a = [126 150 108 141]
a[0] => 126
a[-2] => 108

X =
[[122 123 125 119 138 130 135 134 130 122 125 121 123 118]
 [137 148 136 140 114 128 128 119 122 132 142 145 148 141]
 [137 152 137 140 112 128 130 117 120 132 144 148 152 141]
 [119 128 125 114 140 130 142 135 127 117 128 121 128 112]
 [119 126 124 114 140 130 140 135 127 118 126 120 126 112]
 [118 126 124 114 140 130 141 134 127 117 126 120 126 112]
 [138 126 131 142 121 128 116 126 133 141 128 134 126 144]
 [121 122 125 117 140 130 137 135 130 121 124 119 122 116]
 [118 125 124 114 141 130 140 135 127 117 126 119 125 112]
 [119 126 125 115 139 130 139 134 127 118 126 120 126 113]
 [138 133 133 141 120 129 121 125 130 139 132 137 133 143]
 [131 115 127 132 134 130 121 134 137 136 121 123 115 133]]
X[0][0]: 122
X[1]: [137, 148, 136, 140, 114, 128, 128, 119, 122, 132, 142, 145, 148, 141]
X[9][8]: 127
X[6][11]: 134
X[11][9]: 136
X[:, 10]: [125, 142, 144, 128, 126, 126, 128, 124, 126, 126, 132, 121]
X[6][13]: 144
X[0]: [122, 123, 125, 119, 138, 130, 135, 134, 130, 122, 125, 121, 123, 118]
X[5][1]: 126
X[3][2]: 125
X[1][13]: 141
X[7][3]: 117
X[4][11]: 120
X[8][2]: 124
X[3][3]: 114
X[:, 11]: [121, 145, 148, 121, 120, 120, 134, 119, 119, 120, 137, 123]
X[1][10]: 142
X[:, 7]: [134, 119, 117, 135, 135, 134, 126, 135, 135, 134, 125, 134]
X[7][10]: 124
X[5][12]: 126
X[0][5]: 130
X[6][10]: 128
X[1][11]: 145
X[8][13]: 112
X[8][0]: 118
X[2][9]: 132
X[:, 9]: [122, 132, 132, 117, 118, 117, 141, 121, 117, 118, 139, 136]
X[8][9]: 117
X[8][11]: 119
X[2][8]: 120
X[10][4]: 120
X[2][2]: 137
X[3]: [119, 128, 125, 114, 140, 130, 142, 135, 127, 117, 128, 121, 128, 112]
X[:, 5]: [130, 128, 128, 130, 130, 130, 128, 130, 130, 130, 129, 130]
X[11][1]: 115
X[3][4]: 140

A =
[[149 121 108 122 137]
 [111 137 126 148 112]
 [129 144 141 130 146]
 [107 122 128 134 142]
 [110 143 121 122 140]
 [134 126 122 109 139]]
A[-6,0] -> 149
A[-4,3] -> 130
A[:, 1] -> [121, 137, 144, 122, 143, 126]
A[-1,3] -> 109
A[:, -3] -> [108, 126, 141, 128, 121, 122]
A[-2] -> [110, 143, 121, 122, 140]
A[1,-1] -> 112
A[-6,-4] -> 121
A[4,-4] -> 143
A[:, -2] -> [122, 148, 130, 134, 122, 109]
A[1,0] -> 111
A[3,1] -> 122
A[-6,-3] -> 108

arr =
[[127 117 118 121 134 139 139 120 114 120 131]
 [129 114 125 118 132 133 131 125 111 136 134]
 [120 140 134 126 128 113 124 129 134 147 125]
 [130 113 127 140 133 129 128 139 128 145 131]
 [139 143 131 127 123 125 127 121 134 110 122]
 [119 123 126 125 122 142 125 131 128 109 134]
 [121 125 129 122 119 141 120 131 129 109 134]
 [117 145 136 135 122 116 126 132 137 136 128]
 [118 145 135 137 121 118 127 132 139 132 128]
 [127 145 132 139 122 121 131 128 139 119 125]
 [129 133 129 127 135 113 128 127 132 149 121]
 [140 142 131 125 122 126 126 120 133 109 122]
 [140 139 133 118 120 128 120 120 131 109 124]
 [125 136 131 126 133 113 126 127 132 149 122]]
arr[0, 0]	127
arr[3, 6]	128
arr[:, 1]	[117, 114, 140, 113, 143, 123, 125, 145, 145, 145, 133, 142, 139, 136]
arr[4, 0]	139
arr[10, 6]	128
arr[9, 9]	119
arr[7, 1]	145
arr[6, 0]	121
arr[3]	[130, 113, 127, 140, 133, 129, 128, 139, 128, 145, 131]
arr[5]	[119, 123, 126, 125, 122, 142, 125, 131, 128, 109, 134]
arr[5, 3]	125
arr[6]	[121, 125, 129, 122, 119, 141, 120, 131, 129, 109, 134]
arr[6, 7]	131
arr[:, 6]	[139, 131, 124, 128, 127, 125, 120, 126, 127, 131, 128, 126, 120, 126]
arr[13]	[125, 136, 131, 126, 133, 113, 126, 127, 132, 149, 122]
arr[13, 1]	136
arr[3, 10]	131
arr[10, 7]	127
arr[8, 8]	139
arr[11, 5]	126
arr[9]	[127, 145, 132, 139, 122, 121, 131, 128, 139, 119, 125]
arr[:, 2]	[118, 125, 134, 127, 131, 126, 129, 136, 135, 132, 129, 131, 133, 131]
arr[11, 8]	133
arr[0, 7]	120
arr[7, 10]	128
arr[10, 10]	121
arr[1, 10]	134
arr[4, 5]	125
arr[0, 10]	131
arr[8, 0]	118
arr[4, 10]	122
arr[0]	[127, 117, 118, 121, 134, 139, 139, 120, 114, 120, 131]
arr[13, 2]	131
arr[10, 4]	135

W =
[[120 139 119 108 128 139 127 119 140 142 125 139]
 [115 135 120 120 122 146 131 122 138 135 126 135]
 [120 113 149 139 131 124 133 130 129 119 120 136]
 [ 99 114 146 141 130 120 140 125 136 119 129 125]]
Indices start at 0.
row 0 col 0 => 120
row 2 col 7 => 130
row 1 col 5 => 146
row 0 col 4 => 128
row 2 col 11 => 136
row 1 col 9 => 135
row 0 col 3 => 108
row 0 col 7 => 119
row 2 col 8 => 129
row 0 col 8 => 140
row 2 col 3 => 139
row 2 col 10 => 120
row 3 col 1 => 114
row 0 col 11 => 139
row 3 col 11 => 125
row 2 col 5 => 124
row 3 col 7 => 125

grid =
112,108,115,145,149,153,152,148,151,152,117,149,115,116,146,149
124,118,114,136,129,140,137,139,137,140,119,137,120,123,139,137
131,139,138,121,127,117,118,116,119,120,134,118,139,136,118,115
141,132,129,127,119,127,126,127,129,125,140,126,127,140,123,127
Rows and columns are counted from 0.
row 0 col 0 = 112
row 3 col 14 = 123
row 2 col 8 = 119
row 1 col 11 = 137
row 2 col 1 = 139
row 1 col 2 = 114
row 0 col 7 = 148
row 2 col 14 = 118
row 0 col 12 = 115
row 3 col 5 = 127
row 3 col 8 = 129
row 2 col 0 = 131
row 0 col 8 = 151
row 3 col 2 = 129
row 2 col 11 = 118
row 3 col 10 = 140
row 0 col 11 = 149
row 1 col 12 = 120
row 3 col 11 = 126
